These are the activations of a small neural network, seen along a few directions. Each row is one input.
Each table varies a few parts of the input and shows all the possible inputs, shuffled.
Descriptions start from the smaller parts, as in this example, which fits no table here: values(3) and (point or ring(11) or (line(4) and ring(8))).
Shared parts are said once, and a part with two or three values counts as separate values.
In the rows, 128 means zero.

Other details of the inputs vary at random and push rows far along two fixed directions, the same in every table; ignore that.

Rows:
x1: [169 123 140  90 143  87 150  77 200 143 120]
x2: [ 78  96 123 106 152 135 160 157  58  91 130]
x3: [102 173 122  83 162 149 134 156  63  92 120]
x4: [176 120 152 101 134 114 176 112 215 150 127]
x5: [112 136 112  92 116 137 138 131  82  59 132]
x6: [ 61 132 118 152 113 166 121 156  75 100 149]
x7: [145  80 137 150 127  90 132 111 170 176 100]
x8: [110 124 118 185  78 138  96 127 140 177 141]
x9: [144  73 115 188 108 130  95 121 118 158 126]
x10: [182 134 175 102 159 122 131 115 194 160  88]
x11: [109 144 104 147 101 165 134 172  90  64 148]
x12: [ 95 158 108  99 141 121 159 145  87  65 152]
x13: [168 123 128 131 126  98 119  83 192 137 118]
x14: [146 103 158 144 135 131 143  88 170 188 134]
x15: [144 153  68 191  91 164  19 127  96 152 145]
x16: [183 131 125 181  65 168  36 151  80 143 162]
x17: [118 152 192  62 186 123 167 163 142  81 108]
x18: [126 154 125 112 122 171 100 168  48  92 130]
x19: [164 134 148 124 146  96 166 109 219 143 122]
x20: [166 135  79 202  54 153  73 134  97 137 178]
x21: [128 110 123 169  86 151  99 113 129 177 156]
x22: [177 113 136 125 116 109 122  85 191 131 107]
x23: [ 77 114 139  68 177  79 197 135 112 115 100]
x24: [175 148 140 132 148 125 104 106 172 173  99]
x25: [160 136  97 182  96 120  92 111 140 131 149]
x26: [151  79 136 134 123  91 138 108 158 187 110]
x27: [ 69 128 170  95 190 132 199 129 134 103 113]
x28: [ 80 174 103  74 169 144 121 151  80  90 132]
x29: [ 73 115  93 153 118 116 119 157  49 100 119]
x30: [ 55 143 156  67 158 113 199 143 138 125 124]
Each input here is: values(2) and (line(4) or line(5) or line(6)).
Question: The inputs of x24 and x3 match in every part but the values(2) part. If x22 is changed in the same way as x24 into x3, which row does it become?
Answer: x5
Question: Start at x11 and move only the line(5) part, one step at a time. The first step leads to x19. Which rows follow, in order?
Answer: x25, x13, x22
Question: Start at x4 and move only the line(5) part, one step at a time. The first step leads to x20. Which rows follow, in order?
Answer: x12, x1, x5

Rows:
x31: [123 121 130 124 133 126 138 129 124 128 127]
x32: [117 128 125 126 135 125 135 128 128 130 128]
x33: [121 136 132 119 135 132 130 131 131 129 127]
x34: [114 128 129 127 130 126 138 128 131 128 131]
x35: [168 108 128 170  97 124 101 107 163 174 133]
x36: [126 131 127 121 125 122 139 130 131 120 134]
x37: [127 130 136 119 132 134 132 132 127 127 127]
x38: [128 131 123 119 130 121 137 130 127 121 130]
x39: [130 129 123 119 127 119 130 128 125 120 125]
x40: [129 128 135 120 137 130 130 131 123 127 125]
x41: [126 135 132 124 138 128 128 133 127 127 123]
x42: [124 122 131 124 132 122 132 131 125 123 121]
x43: [119 124 128 124 134 127 137 126 125 130 128]
x44: [124 137 134 123 133 132 129 134 130 127 125]
x45: [124 123 130 127 134 125 138 132 128 126 125]
x46: [135 137 128 116 133 125 129 130 126 122 128]
x47: [134 137 129 120 136 130 129 126 131 115 127]
x48: [133 139 129 115 129 129 131 132 130 121 130]
x49: [116 124 132 125 128 128 139 126 127 129 132]
x50: [128 133 136 122 132 133 130 136 129 125 126]
x51: [173 114 123 167  97 125 101  99 170 164 137]
x52: [123 135 130 122 139 129 127 129 126 129 126]
x53: [129 128 125 122 131 123 131 123 131 113 124]
x54: [120 122 128 123 131 124 130 125 122 129 123]
x55: [128 130 124 125 133 126 137 125 133 115 129]
x56: [121 121 134 125 128 127 140 129 128 126 130]
x57: [123 133 134 118 133 134 131 129 127 130 127]
x58: [132 139 131 119 132 133 131 128 135 114 129]
x59: [121 126 127 127 132 122 130 130 126 125 120]
x60: [124 119 130 123 131 124 131 128 122 126 122]
x61: [165 110 122 162 104 119  94 100 161 179 126]
x62: [120 128 127 128 134 124 137 132 129 127 125]
x63: [117 128 131 129 129 125 139 131 132 125 128]
x64: [129 131 135 123 137 129 128 134 125 125 124]
x65: [109 137  80 184  75 177  60 158  24 103 160]
Question: What do these inputs look like to the network?
Answer: line(5) and (values(2) or ring(5))
Question: The inputs of x58 and x53 match in every part but the line(5) part. If x37 is changed in the same way as x58 into x53, which row does it become?
Answer: x60
Question: Start at x57 and move only the line(5) part, one step at a time. The first step leads to x65. Which rows follow, in order?
Answer: x54, x43, x49
Question: Change only the ring(5) part in x41. List by row number the other rows that result.
Answer: x40, x52, x64, x65

Rows:
x66: [126 117 134 124 136 117 136 122 138 135 117]
x67: [149 123  72 195  57 148  67 131  79 110 161]
x68: [142 137 130 120 140 126 123 124 140 126 120]
x69: [137 141 138 122 134 130 127 129 143 130 128]
x70: [142 137 133 118 137 123 122 126 138 129 121]
x71: [120 123 132 129 130 124 137 123 139 142 129]
x72: [145 127  77 198  54 155  72 132  85 112 168]
x73: [142 136 133 113 134 125 122 127 136 131 120]
x74: [120 121 136 129 132 123 139 121 145 140 126]
x75: [126 120 128 123 135 116 134 121 134 143 122]
x76: [138 140 137 117 131 132 127 129 141 133 126]
x77: [ 26 152 114  81 162 145 170 184  21  26 129]
x78: [124 119 139 128 132 125 141 128 141 136 126]
x79: [140 136 140 117 133 136 128 124 139 132 129]
x80: [138 142 134 124 136 133 128 126 145 128 126]
x81: [122 123 132 127 131 124 138 124 139 145 130]
x82: [144 132 135 114 137 128 123 122 134 130 123]
x83: [124 120 126 127 133 118 132 120 131 139 122]
x84: [127 120 138 129 130 126 139 129 137 139 128]
x85: [133 115 136 124 135 117 137 125 135 139 120]
x86: [130 115 135 126 135 117 136 124 138 137 118]
x87: [120 120 137 129 131 126 138 126 140 135 126]
Question: The inputs of x72 and x67 match in every part but one. If x74 is changed in the same way as x72 into x67, which row does it become?
Answer: x77
Question: What do these inputs look like to the network?
Answer: values(2) and (point or line(4) or line(6))
Question: Change only the values(2) part in x81. List by row number the other rows that result.
Answer: x75
